Each row below holds a small network's activations on one input, seen along a few directions.
In each table, some parts of the input vary, and every possible input appears once, in random order.
Descriptions start from the smaller parts, as in this example, which fits no table here: one of 8 places around a ring, together with either a single point or one of 9 places along a line or (one of 3 separate values, together with one of 4 places along a line).
Shared parts are said once, and a part with two or three values counts as separate values.

Other details of the inputs shift rows strongly along two fixed directions, in all tables alike. That doesn't count.

A family of inputs:
R1: [-1.21  1.59  0.01 -3.26  0.12  1.53  1.56 -6.16  3.65  1.23 -0.48 -9.08]
R2: [ 2.00  0.66 -2.41 -3.17 -0.33 -1.61  2.78  2.57 -2.35 -5.90  2.15  8.49]
R3: [-0.50 -3.58 -1.59  4.48  0.01 -1.89 -5.27 -0.95 -1.22 -0.98 -0.02 -3.23]
R4: [ 1.27 -2.13 -2.23  0.48 -1.72  1.82 -1.56  4.48 -4.79 -4.41  1.05  8.06]
R5: [-2.22  0.99  3.11 -1.93  0.05  3.49  0.37 -2.81  1.58  5.22 -2.14 -7.22]
R6: [-2.18  1.41  3.20 -1.79 -0.12  3.19  0.38 -2.68  1.93  4.81 -3.53 -7.14]
R7: [-0.49 -1.15  0.40  3.75 -1.20 -3.47 -4.99  1.14 -1.33  1.68 -1.08 -1.14]
R8: [-0.73 -0.94 -4.29  0.70  0.58  0.19  1.45  4.70  1.31 -5.43  1.96  8.48]
R9: [ 0.37 -1.56  1.28  3.89  2.05 -4.31 -0.59  0.85 -2.00  1.59  0.16 -0.87]
R10: [ 1.90  0.19  1.64  3.08  1.10 -4.26 -0.94  0.00  1.48  1.71  0.77 -0.50]
R11: [ 0.88  3.27 -0.20 -7.51 -1.86  6.50  5.06 -1.95  0.52 -1.38 -0.16  1.36]
R12: [-1.42  1.77  1.26 -6.28 -1.51  7.34  3.33 -0.69  1.35 -1.20 -1.11  1.39]
R13: [ 1.45 -0.96  1.05  3.32  2.08 -3.67 -2.09  1.29 -0.08  2.20  0.21 -0.86]
R14: [-1.02 -2.02 -4.57  0.81  1.49  0.89  0.51  5.58  0.00 -4.49  1.13  7.72]
R15: [ 1.81 -0.97  0.96  3.60  1.58 -3.74 -1.31  1.71 -0.66  2.09  0.75 -0.99]
R16: [ 1.12 -0.63  1.23  3.56  2.24 -4.07 -1.16  1.34 -1.24  1.80  0.70 -0.86]
R17: [ 1.79  1.24  0.11  0.21  0.19 -6.18 -1.38 -0.44  2.15  1.54  1.74 -1.04]
R18: [ 0.75 -1.49  0.26  4.43 -0.31 -2.67 -4.36  0.42 -2.18  2.10  0.01 -0.70]
R19: [-2.29 -2.43 -2.55  5.73 -0.30 -2.00 -3.10  0.95  0.07  1.69 -0.15 -0.76]
R20: [ 1.86  0.03 -0.76 -1.16  0.46  0.21  1.86  3.83 -1.76 -5.28  1.98  8.90]
R21: [-2.72 -0.12  0.28 -4.86 -3.13  9.05 -0.30 -0.71 -2.04 -0.45 -1.98  0.82]
R22: [ 2.78  1.46  0.15  1.00  0.71 -5.87 -0.78 -0.98  1.70  1.69  1.56 -0.84]
R23: [ 0.22 -3.37 -3.15 -1.33  1.76  2.11 -0.60  3.38 -0.99 -6.98  0.85  5.43]
R24: [-2.00  0.34  1.59 -1.22  0.36  3.12  1.42 -5.11  3.40  1.42 -1.19 -8.78]
R25: [ 0.24 -1.32  0.63  4.62 -0.16 -3.34 -2.93  0.61 -3.49  1.67  0.38 -0.89]
R26: [ 1.67  1.67  0.23  0.32 -0.08 -6.45 -1.38 -0.63  2.48  1.22  0.21 -1.16]
R27: [-1.51  2.36  3.74 -1.74 -0.95  2.42  1.46 -3.87  3.57  4.23 -2.98 -6.44]
R28: [ 2.28  0.20  1.55  3.45  0.70 -4.36 -0.18  0.39  0.88  1.59  1.25 -0.59]
R29: [-2.60 -0.56  0.54 -3.37 -2.62  8.54  2.12 -1.83 -4.64 -0.89 -2.51  0.87]
R30: [ 0.20  3.56  0.05 -7.74 -1.22  6.23  5.21 -2.36 -0.05 -1.56 -0.07  1.43]
R31: [ 0.79 -0.21  1.78  3.51  1.05 -4.91  0.59 -0.30 -0.37  1.02  0.82 -0.56]
R32: [-2.50  2.66 -3.32 -5.56 -1.02  6.15  4.82 -1.77  3.11 -1.55 -0.27  0.71]
Each input here is: one of 4 places along a line, together with either one of 2 separate values or one of 6 places along a line.
Question: Changing only the place on the line of 4 turns R31 into R29. The same change can be made to R24. Which row results?
Answer: R3
Question: Which other rows agree with R23 in the place on the line of 4? List them by row number.
Answer: R5, R6, R9, R13, R14, R15, R16
Question: Change only the place on the line of 4 in R13. List by row number the other rows that result.
Answer: R10, R18, R22
Question: Change only the place on the line of 4 in R28. List by row number the other rows that result.
Answer: R4, R11, R15
